These are the activations of a small neural network, seen along a few directions. Each row is one input.
In each table, some parts of the input vary, and every possible input appears once, in random order.
Descriptions start from the smaller parts, as in this example, which fits no table here: one of 3 separate values, together with either a single point or one of 9 places along a line or (one of 4 places along a line, together with one of 8 places around a ring).
Shared parts are said once, and a part with two or three values counts as separate values.

Table:
r1: [ -8 -35  -5  -9 -24   8  36  11  -3   8  17 -12   2 -24  22  16]
r2: [-22 -24 -16   2   0  -6  44  24  -2  -2 -11  -9 -12   8  28  11]
r3: [122  80  25   6  -8  19 -82 -19  26 -30 -22 -15  45  24 -37  23]
r4: [-51   4 -16 -18   6 -11  -1 -25 -12   4  16  18 -15 -26   5  -5]
r5: [ -4 -14  -3 -27 -14  -6  13  -2  -8  13   1  -2 -13 -46  26   6]
r6: [-61 -17 -19   1  -4   4  20 -15 -10  -1  30   9   2  -9   3   7]
r7: [102  85  11  21  12   5 -63  -2  21 -32 -48 -10  21  63 -28  16]
r8: [  47   97   -2   24    8   16 -100  -39   20  -36  -10   15   43   40
  -65   17]
r9: [ 15 -30  20   0  -8   8  10  12   3  18  12 -10   1 -13  -1 -12]
r10: [-10  -6 -13 -17   8 -20  25  11  -6   8 -28   3 -30  -9  32  -1]
r11: [ -8 -38   7  -1 -14   9  27  13  -4   7  18 -13   7 -12   8   6]
r12: [-35 -12   4   9  11   4  -7 -10  -5   9  26   9   3   2 -19 -22]
r13: [-17 -26  -3   7   7  -4  37  27  -2   1 -12  -7  -8  22  15   2]
r14: [  4  -8   0   0   9 -16  15  16  -1   6 -25   3 -24   2  17 -14]
r15: [-55 -20  -6   5   4   6  13 -12 -10   1  28   9   6   5 -11  -4]
r16: [ 14 -17  11 -11 -13  -4   5   3  -1  13   4  -1  -8 -31   9 -10]
r17: [  2 -18   9  11  14  -4  19  27   3  10 -15  -5 -12  18   6 -15]
r18: [-35   1  -4  -2   7  -8 -13 -19  -8   3  19  17  -8 -15  -9 -20]
- The inputs of r3 and r8 match in every part but one. If r1 is changed in the same way as r3 into r8, which row does it become? => r6
- What is each input in this table made of? => one of 3 separate values, together with either a single point or one of 5 places around a ring
- A walk changes only the place on the ring of 5. It starts at r17 and steps to r14. List the rest of the walk in order. => r10, r2, r13
- Which other rows does r13 become when the choice among 3 separate values takes its other values? List them by row number. => r11, r15

Table:
r19: [ 35  -9  10  -6 -10   6  10  15   5   0  -6 -21   8  -2  11  13]
r20: [-10  -5   4   0  -1   7  -6  -9   0   3  23   3   7 -12  -8  -8]
r21: [-17   8 -15  21  16  -8  14  15   2 -15 -20   3  -8  44   1   3]
r22: [ -6  -6  -1   7  17 -13  14  17  -2  -6 -20   0 -11  21   7  -8]
r23: [-92 -73 -14 -25 -12 -11  63   1 -26  31  41  10 -29 -62  35 -12]
r24: [ 20  36   3  -3  -3   3 -44 -24   7 -11  -1   7  10  -4 -18   4]
r25: [ 52  18   5   1  -5  -1 -11   9   6  -4 -18 -11  -1   5   4   3]
r26: [-15   2 -10  13  21  -8  10  16   3  -1 -22   0 -14  27   5  -3]
r27: [ 42  29   6  -1   0  -4 -20   5   8 -10 -30  -5  -1  12   1   6]
r28: [-44  17 -19  17  12   0 -10 -16  -4 -15  11  16   7  27 -20  -1]
r29: [-22  -4   3   0  -2   4  -5 -14  -6   6  17   8   1  -1 -14  -6]
r30: [ -1 -14  10  -2 -16  14  -5 -11  -3   6  22  -2  12 -22  -5   2]
r31: [ 26  10   9  -6 -15  10 -25 -11   7   3  14   3  20 -22 -18   6]
r32: [-40  10 -13   9  16  -1 -13 -13  -2  -1   7  13   0  12 -15  -7]
r33: [ 11  43  -4  -1   8   4 -38 -27   3 -12   0  10  14  10 -20   6]
r34: [ 13 -12   6   3   3  -2  17  19   5   4  -7 -10  -6   6  13  -5]
r35: [-31   3  -4   4  13  -6  -9 -13  -6  -6  10  12   3   6 -13 -12]
r36: [ 29  26   4  -1 -10   7 -34 -21   4  -5  11   1  12 -12 -17   1]
r37: [ 13  -2   9  -8 -15  15 -14 -14   1  -1  24  -8  20 -21 -10  12]
r38: [  1 -13   5   3   3  -3  18  14  -1   6 -13  -5 -12  15   7  -3]
r39: [ 48   2  10  -4 -10   2  -2  18   9   4 -16  -9   8  -4   2   8]
r40: [ 21 -21  11  -1 -11   6  18  16   2   7  -8 -14   0  -4  15   4]
r41: [-67 -80 -13 -24  -8 -16  86  25 -16  29   9  -2 -41 -41  56 -11]
r42: [ 34  35   0   2  12  -4 -15   4   6 -11 -29  -3   2  24   0   8]
- The inputs of r41 and r23 match in every part but one. If r22 is changed in the same way as r41 into r23, which row does it become? => r35
- What is each input in this table made of? => one of 2 separate values, together with either a single point or one of 11 places along a line

Table:
r43: [ 30 -29  -2 -17  -7 -18  42  43   0  24 -32 -13 -29 -28  40   3]
r44: [-51  -4  -8 -20   2  -7 -18 -42 -17   5  17  13 -12 -32  -4 -14]
r45: [  8  63 -21  20  31  -3 -32  -6  17 -29 -17  19  23  48 -25  14]
r46: [ 29  57   9  -4  24 -10 -51 -18   4 -19 -33   6   1  31 -21  -2]
r47: [-38 -27  -7 -11  17 -18  42  14 -13  15 -25  -1 -40   5  35 -14]
r48: [ 17 -53  15  -5 -12   5  52  40   0   2  -6 -31   5  -5  34  11]
r49: [-75   4 -29   1   1  -6  -2 -27 -15  -9  39  23   0 -16  -9  -1]
r50: [ 94  55  10   0 -11  -6 -40   0  12 -16 -37  -2   3   5  -2   5]
r51: [-38 -23   3   5  -6  10  -5 -19  -8  10  53  11  15 -20 -26 -20]
r52: [ 82  36  14  12  -9  22 -27  -1  16 -24  -3 -31  30  31 -12  23]
r53: [-67 -29 -27  11   8 -12  51  17 -10   4 -14   8 -31  25  22  -1]
r54: [ -2 -26  19 -16 -29  26  -1 -19  -7  15  40  -6  27 -39  -9  16]
r55: [-33 -58  11  18  -1   0  41  28  -5  15   3  -4 -12  17   4 -16]
r56: [ 11   0   1 -29 -25   1 -13 -14   6  20  13   9  -4 -64   8   1]
r57: [ 33  35  11  35  18  15 -38   2  20 -15   2  -2  25  41 -35  -6]
- What is each input in this table made of? => one of 3 separate values, together with one of 5 places around a ring
- Which other rows does r53 become when the choice among 3 separate values takes its other values? List them by row number. => r45, r49
- A walk changes only the place on the ring of 5. It starts at r45 and steps to r57. List the rest of the walk in order. => r52, r50, r46

Table:
r58: [115  88  21  13  -4  17 -89 -19  25 -29 -26  -9  41  31 -44  18]
r59: [-34   2  -4  -6  -1   1 -11 -24  -7  -1  13  11   0 -11  -7   0]
r60: [-40  17 -21   8   6  -1 -13 -19  -3  -6  17  19   4   3 -16   0]
r61: [-26 -15   2  -1  -7   8   0  -9  -4  11  21   9   8 -13 -13  -2]
r62: [ 11  -9   0   1  13  -7  22  28   5  -1 -30 -11  -7  17  19   5]
r63: [  8 -29   4  -6 -11  -9  27  23  -1  11  -7  -4 -14 -20  21  -5]
r64: [ 17 -14   3  -9   0  -7  26  21   0  13 -20 -10 -19  -3  25  -1]
r65: [ -2 -33   5  -8 -16   8  23   6  -2  14  18 -12  -4 -29  18   0]
r66: [-41  18  -9  13  23  -4 -20 -20  -4  -9  12  17   0  20 -22 -17]
r67: [-12 -25   6 -19 -15   3  13  -9 -10   7  29  -3   5 -36   9   0]
r68: [  3   1  -5  15  11  -9  21  22   1 -11 -28  -6 -13  42  11   1]
- What is each input in this table made of? => either a single point or one of 10 places along a line
- A walk changes only the place on the line of 10. It starts at r68 and steps to r62. List the rest of the walk in order. => r64, r63, r65, r67, r61, r59, r60, r66
